A small network was shown many inputs. Here are its activations along a few directions, one row for each input.
In each table, some parts of the input vary, and every possible input appears once, in random order.
Descriptions start from the smaller parts, as in this example, which fits no table here: ring(5) and (point or ring(11) or (values(2) and line(6))).
Shared parts are said once, and a part with two or three values counts as separate values.

Other details of the inputs shift rows strongly along two fixed directions, in all tables alike. That doesn't count.

Table:
r1: 15,1,-12,5,18,40,-27,11,6,17,0
r2: -9,2,-24,4,11,-6,8,3,-14,23,0
r3: -7,-35,5,27,9,36,-72,12,-4,7,2
r4: 9,-4,-25,-8,16,6,21,15,12,38,12
r5: -1,42,28,-13,-22,-9,44,-34,-3,-65,-16
r6: -4,41,13,5,-4,-26,35,-26,-25,-54,-5
r7: -18,-43,32,41,-5,-6,-63,-8,6,6,4
r8: 12,34,-33,-33,22,3,41,22,0,29,15
r9: -12,17,-54,-23,15,-12,45,18,-26,16,7
r10: 0,28,-42,-23,16,-8,35,18,-42,9,20
r11: -4,21,-40,-12,10,-16,46,5,-29,-2,4
r12: -2,-7,-56,-25,6,-3,4,5,-1,37,-5
r13: 16,2,-46,-37,3,-25,35,2,-14,-3,-15
r14: 15,-7,-49,-28,31,33,2,25,-8,15,18
r15: 1,-64,-1,8,-8,-8,-57,6,14,28,-15
r16: -1,-13,60,17,-32,-3,-10,-28,9,-60,-17
r17: 2,-14,-37,-26,11,-11,11,10,11,18,17
r18: -1,-27,-8,1,-16,-9,-11,-4,-6,-13,-10
r19: 15,-60,22,5,-11,3,-44,7,37,20,-9
r20: 16,2,14,7,11,43,-23,7,11,-9,4
r21: 8,48,-27,-22,18,-1,38,12,-7,25,3
r22: 10,11,-35,-16,11,-6,9,2,19,35,2
r23: 10,52,27,-8,-9,-12,38,-26,16,-39,-9
r24: 5,-53,2,14,10,7,-43,15,31,45,21
r25: 20,-22,-6,-9,-3,-5,-12,0,22,25,-19
r26: -17,-40,7,26,3,10,-60,20,-13,37,20
r27: -7,36,27,-7,-3,-7,31,-4,-15,-41,7
r28: 4,-2,64,31,-33,4,-24,-31,20,-35,-29
r29: -14,23,15,-5,-2,-5,38,-4,-9,-26,2
r30: -7,-9,30,31,-6,27,-44,-2,-19,-50,-2
r31: -27,-38,33,36,-8,5,-68,13,-2,12,7
r32: 0,19,-55,-29,9,-24,35,3,-13,1,6
r33: -14,-2,73,31,-18,6,-22,-8,-14,-46,15
r34: -16,3,-39,-9,15,-4,12,15,-12,38,3
r35: 11,-55,13,8,-13,14,-41,5,36,24,-3
r36: -10,43,30,3,-31,-16,31,-36,-18,-77,-24
r37: -17,-36,17,30,-3,14,-41,15,19,40,3
r38: 3,45,20,12,-2,-3,36,-18,-3,-14,-13
r39: 2,-56,-5,3,-9,18,-44,13,38,41,7
r40: 10,39,12,5,5,-10,25,-21,4,-8,-7
r41: 1,31,-50,-28,14,-21,30,-4,-7,16,-2
r42: 0,44,49,6,-8,-19,39,-36,-9,-71,-4
r43: -9,-6,-49,-18,16,-7,7,32,-24,27,20
r44: 11,-2,-47,-24,5,7,9,5,18,46,-5
r45: -4,34,22,-1,-1,2,37,-4,7,-11,-4
r46: 9,-12,-54,-26,7,-6,7,4,-2,35,-10
r47: 10,47,24,-5,3,7,32,-2,-10,-14,11
r48: -3,-29,15,24,3,19,-49,20,4,44,19
r49: -16,-7,64,34,-19,-2,-6,-18,-2,-48,0
r50: 2,-21,76,19,-33,-13,-20,-28,12,-66,-24
Each input here is: ring(5) and (point or line(9)).
Changing only the ring(5) part turns r29 into r37. The same change can be made to r42. Which row results? -> r40
Changing only the ring(5) part turns r39 into r44. The same change can be made to r20. Which row results? -> r1
Change only the line(9) part in r12. List by row number the other rows that result. -> r2, r7, r15, r26, r31, r34, r41, r46
Which other rows agree with r10 in the ring(5) part? List them by row number. -> r6, r9, r11, r13, r18, r30, r32, r36, r43
Change only the line(9) part in r47. List by row number the other rows that result. -> r4, r8, r19, r23, r24, r35, r39, r45

Table:
r51: 17,-69,-30,-8,6,4,-35,13,25,47,2
r52: -22,-24,73,63,-11,12,-60,-1,-9,-27,7
r53: -12,9,48,24,-30,-2,-12,-19,7,-29,-17
r54: -1,37,35,6,-3,-16,26,-13,-8,-35,4
r55: -14,-29,64,41,-27,1,-62,-13,6,-16,-6
r56: -16,-40,10,23,0,23,-53,15,7,16,7
r57: -1,-41,-23,3,-2,2,-25,6,25,40,2
r58: 16,21,-68,-48,28,-12,37,17,-2,33,13
r59: 16,53,-2,-18,-5,-23,54,-36,-1,-28,-25
r60: 21,9,-64,-40,25,-16,50,10,0,45,0
r61: -18,-44,-4,25,2,21,-53,16,6,35,16
r62: 1,-57,-39,-2,15,29,-38,34,7,54,20
r63: 10,32,37,3,-16,-15,21,-38,7,-53,-32
r64: 5,-3,13,-3,-16,6,5,-1,5,-12,-11
r65: 4,14,-54,-9,27,5,7,17,-16,37,16
r66: 7,42,36,14,-5,7,15,-18,-20,-56,-10
r67: 9,46,-14,-19,5,-18,40,-11,-7,-12,4
r68: 19,-15,-50,-31,10,2,21,9,15,30,-1
r69: -27,23,11,6,-17,-28,27,-20,-44,-70,-8
r70: -2,-44,53,30,-17,4,-57,-4,18,-21,8
r71: -3,41,51,10,-13,-13,22,-19,-21,-42,-12
r72: -9,-46,33,22,-13,6,-66,6,9,8,-2
r73: 1,35,35,4,-18,-10,21,-32,12,-52,-27
r74: -4,38,57,19,-20,-13,31,-31,3,-57,-21
r75: 12,20,-66,-46,14,-2,42,18,-1,37,-5
r76: -6,-32,-51,-11,18,9,-17,24,12,58,28
r77: 5,63,-28,-36,15,-5,63,-9,-11,-20,0
r78: 8,19,-56,-38,16,-5,52,23,-9,42,4
r79: 14,-37,-34,-21,10,7,-20,24,0,44,10
r80: 2,64,-12,-24,14,-8,71,-6,-18,-19,8
r81: -16,-28,1,19,10,17,-26,21,-6,27,16
r82: -5,-6,2,16,9,12,-30,9,-8,2,4
r83: -10,-51,37,26,-12,19,-54,4,19,-6,13
What is each input in this table made of? -> point or (line(4) and line(8))
Change only the line(8) part in r54. List by row number the other rows that result. -> r52, r60, r71, r74, r78, r80, r81

Table:
r84: 10,-17,-59,-37,5,-9,3,6,-3,23,-12
r85: 2,-58,21,33,12,59,-89,30,22,36,22
r86: 5,-40,-26,-5,-3,-9,-22,0,15,5,1
r87: 46,85,-10,-43,9,18,74,-24,11,-34,-25
r88: 8,29,90,25,-31,-24,9,-42,6,-82,-28
r89: 13,48,-36,-45,4,-19,81,-22,-8,-29,-12
r90: -16,-41,-21,6,7,9,-52,23,-21,17,11
r91: -9,-76,3,19,-14,8,-48,14,24,31,-8
r92: -15,75,38,15,-11,-6,44,-17,-16,-45,-5
r93: 10,-2,-58,-26,36,-4,17,36,-19,49,27
r94: 1,-59,35,32,-24,-1,-60,-8,20,11,-13
r95: 4,-4,-97,-37,37,-1,20,35,-23,47,32
r96: -20,19,36,18,-9,1,8,-15,-19,-55,6
r97: 1,64,-7,-27,9,-8,64,-1,-27,-14,11
r98: -23,-5,44,41,0,4,-40,-6,6,4,9
r99: -14,0,82,40,-41,-6,-23,-28,29,-39,-21
r100: 9,-8,-34,-15,15,-13,5,0,29,52,-2
r101: 14,29,-11,-35,-4,-17,53,-9,8,0,-7
r102: 2,-25,-58,-8,24,7,-12,32,-19,66,21
r103: -29,-12,66,50,-21,11,-31,-5,-15,-42,-7
Changing only one part turns r92 into r99. The same change can be made to r98. Which row results? -> r100
What is each input in this table made of? -> values(2) and (point or line(9))

Table:
r104: -1,22,11,10,3,7,-5,-1,1,8,-4
r105: -9,-44,38,26,-32,1,-46,-11,14,-11,-18
r106: 10,29,-20,-26,9,-9,53,-4,17,21,-1
r107: 8,47,-24,-20,18,-8,41,4,-1,18,9
r108: -23,-23,45,46,-10,-3,-44,-1,2,-6,14
r109: -10,-12,-26,9,13,4,-17,17,-10,37,13
r110: 4,-48,0,11,-3,21,-41,14,26,43,-5
r111: 5,49,9,-2,8,-6,31,-11,-31,-36,5
r112: -8,-17,4,11,5,5,-13,19,-15,14,16
r113: -1,0,-41,-12,17,19,8,23,-15,12,19
r114: -23,-28,-4,4,-4,-18,-4,6,0,13,9
r115: -2,-4,-20,-19,-7,-22,28,-6,13,15,-1
r116: 13,-14,-46,-31,2,5,13,8,6,6,-2
r117: 0,-21,35,17,-22,2,-34,-24,11,-40,-14
r118: 12,-21,51,25,-10,9,-40,-13,20,-19,-7
r119: -4,21,-40,-25,5,-12,40,3,-25,1,-10
r120: 11,-34,-5,0,2,28,-27,12,26,13,1
r121: -7,-6,-44,-13,11,-15,6,9,-13,24,-2
r122: -9,-13,-9,-1,10,5,-6,19,14,47,20
r123: -9,-14,-2,15,8,17,-29,6,-10,0,15
r124: 4,-45,1,13,3,3,-39,11,37,45,8
r125: -14,-23,-9,7,0,-21,-14,5,-2,10,7
r126: 5,21,21,-1,3,7,11,6,-6,-4,3
r127: -3,-15,-49,-23,11,4,8,18,-13,3,6
r128: 15,4,-31,-14,13,3,10,4,17,39,-8
r129: 18,14,-31,-37,1,-18,45,-1,-6,3,-9
r130: -7,50,48,3,-19,-24,43,-27,-30,-78,-21
r131: -15,1,-29,-6,14,-6,21,16,-7,35,24
r132: -6,55,34,2,-13,-12,32,-38,-27,-88,-21
r133: 5,3,37,17,0,11,-28,-2,-1,-12,6
r134: 12,-23,17,3,-2,9,-14,7,19,15,-3
r135: -4,-39,-4,7,2,-9,-35,8,-11,1,8
r136: -11,1,54,32,-17,19,-31,-5,3,-15,-9
r137: 12,22,-36,-29,2,-29,42,-9,5,8,-6
r138: 3,57,40,4,-27,-25,38,-47,-5,-67,-36
r139: 24,9,-38,-34,7,-17,27,-5,-5,3,-4
r140: -10,28,6,8,-3,5,17,-2,-23,-13,-3
r141: 21,10,-22,-19,14,15,12,-4,14,7,-5
r142: -1,5,30,17,0,23,-28,-5,4,-17,3
r143: -6,-1,49,25,-11,29,-33,-1,7,-34,1
Changing only one part turns r142 into r126. The same change can be made to r123. Which row results? -> r112
Changing only one part turns r125 into r135. The same change can be made to r107. Which row results? -> r133
What is each input in this table made of? -> ring(5) and line(8)
